A small network was shown many inputs. Here are its activations along a few directions, one row for each input.
In each table, some parts of the input vary, and every possible input appears once, in random order.
Descriptions start from the smaller parts, as in this example, which fits no table here: one of 8 places around a ring, together with either a single point or one of 11 places along a line or (one of 2 separate values, together with one of 6 places along a line).
Shared parts are said once, and a part with two or three values counts as separate values.

Other details of the inputs vary at random and push rows far along two fixed directions, the same in every table; ignore that.

Table:
R1: [ 20  -4  10 -20  12  -6 -33  42  -1 -17  15]
R2: [ 12  16 -25  11 -43  20   6  22  20  -3  27]
R3: [  1   7 -39  10 -50  21  39  -6  18 -11   2]
R4: [ 57  28 -23 -20 -47  59   3  38   8 -27  49]
R5: [ 47   5  34 -64  32   8 -55  60   1 -41  40]
R6: [-62 -59   7  -7 -17 -73 -17 -29 -37  25 -34]
R7: [  6  -7 -15   3 -19   1   6 -10   6   3 -26]
R8: [  3 -22   3 -18  18 -27  -6   2  -6 -21 -27]
R9: [ -5  -4   8   6  14  -7  20 -14 -15 -10  -8]
R10: [-20  -7  -8  -2 -10 -19   5 -18  26  16 -24]
R11: [-10 -22  30  -2  49 -37   0 -19 -25  -9 -31]
R12: [ 26  -7   2 -24  20   5 -40  27   6 -12  18]
R13: [ 12  19 -23   9 -40  17   1  23  18  -8  25]
R14: [  5 -12  31 -18  63 -12 -38  11 -21   1   3]
R15: [-36 -12 -44  43 -53  -3  48 -52  23  37 -61]
R16: [ -4  -4  10   3  33  -3 -15  -6  -8  12   4]
R17: [-21 -39  28  -6  54 -72 -43   0  -8   5 -57]
R18: [-11 -24  41 -35   4 -20 -31  21 -63  -8  50]
R19: [ 10   8 -38  17 -58  31  31 -10  19   7  -4]
R20: [-31 -42  10   2  51 -59 -37 -27   3  19 -66]
R21: [ 10  10  32 -26  30  10 -15  22  -7  -7  25]
R22: [ -5  26 -34   8 -65  41  29   2  40   5  22]
R23: [ 29  38 -53   6 -83  62  44  15  26 -30  50]
R24: [-13  18  -8  27 -17  13  21   1   0  14  14]
R25: [ 27  -5   0 -26  20   3 -40  26   5 -12  18]
R26: [-12 -16  16 -21  22 -28 -22   2  12   1 -27]
R27: [ 54  20  24 -35  19  33 -10  44 -25 -51  61]
R28: [-12 -11  26   4  44 -38 -15  -2 -19  14 -14]
R29: [ -1  21 -17  30 -38  38  39 -19  -1  10   4]
R30: [ -3  -9  19  -7  52 -18 -26  -6 -14  11  -4]
R31: [ 33  13 -14 -10 -31  34  -1  21   5 -20  14]
R32: [-32  21  -7  25 -24  13  32 -28  16  21  -2]
R33: [ 34 -10   4 -36  15  -7 -14  26  -7 -35  10]
R34: [-16  -9   2  15   7 -10  32 -26 -11   3 -18]
R35: [ 16  25  22 -22  11  23  -9  22  -1 -12  40]
R36: [-17  20 -37  42 -53  23  70 -42  11  12   5]
R37: [ 23  11   6   0  -1  23  11   1 -15  -1  14]
R38: [ 22  19  15  -5  10  17 -11  34 -12 -10  45]
R39: [ -6 -10  25  -7  57 -16 -32   0 -18   5  -8]
R40: [-21  -8 -13  19 -13 -23  -1  -4  13  11 -25]
R41: [ -1  -5  46 -29  56 -18 -29  13 -15  -5  -1]
R42: [ -7 -10  40 -20  50 -23 -18   0  -9   7  -6]
R43: [-22 -33  -1   1  32 -37 -26 -17   7  19 -46]
R44: [-82 -18 -27  69  -4 -41  40 -92  15  68 -76]
R45: [  3  14  -5  21 -19  26  25 -15  -7   5  -1]
R46: [-42 -21  27   4  44 -51   1 -41  -2  34 -48]
R47: [ 30  -4   9 -33  29   7 -51  39  -1 -23  21]
R48: [ 10  43 -13  22 -38  44  18  22   3  -7  52]
R49: [ 31  33 -16   4 -38  55  39  13  -1 -25  59]
R50: [ 37 -17  24 -40  34  -6 -41  33 -18 -27 -10]
R51: [-35 -19  -5   6  -4 -32   8 -30  27  26 -44]
R52: [ 14 -21  15 -27  46 -24 -53  17  -2 -10  -9]
R53: [-13  22 -29  12 -56  25  24  -8  38   5   7]
R54: [-10  -3  14   5  38  -8 -20  -8 -11   8  -5]
R55: [ 19  25  -9  14 -30  44  26  -3  -5  -2  23]
R56: [-33   4 -45  46 -56 -10  35 -29  31  31 -23]
R57: [-56   0 -14  55 -13 -25  35 -44   4  41 -40]
R58: [ -9  -6   5  18   4   2  21 -25 -13  18 -26]
R59: [ -1  29  -8  22 -22  21  16   8   0   5  31]
R60: [  7  20 -17  26 -39  40  40 -17   0  12  12]
R61: [ 57  10   8 -47   5  25 -24  56  -9 -61  45]
R62: [ -8 -27  -8  -3   5 -31  11 -17   4  -4 -36]
Each input here is: one of 2 separate values, together with either a single point or (one of 5 separate values, together with one of 6 places around a ring).
The inputs of R31 and R45 match in every part but the choice among 2 separate values. If R50 is changed in the same way as R31 into R45, which row does it become?
Answer: R29
The inputs of R28 and R56 match in every part but the choice among 2 separate values. If R18 is changed in the same way as R28 into R56, which row does it become?
Answer: R6
Which other rows does R33 become when the choice among 2 separate values takes its other values? List them by row number.
Answer: R36
Which other rows does R17 become when the choice among 5 separate values takes its other values? List them by row number.
Answer: R20, R31, R53, R61
Which other rows does R10 become when the choice among 2 separate values takes its other values? List them by row number.
Answer: R46
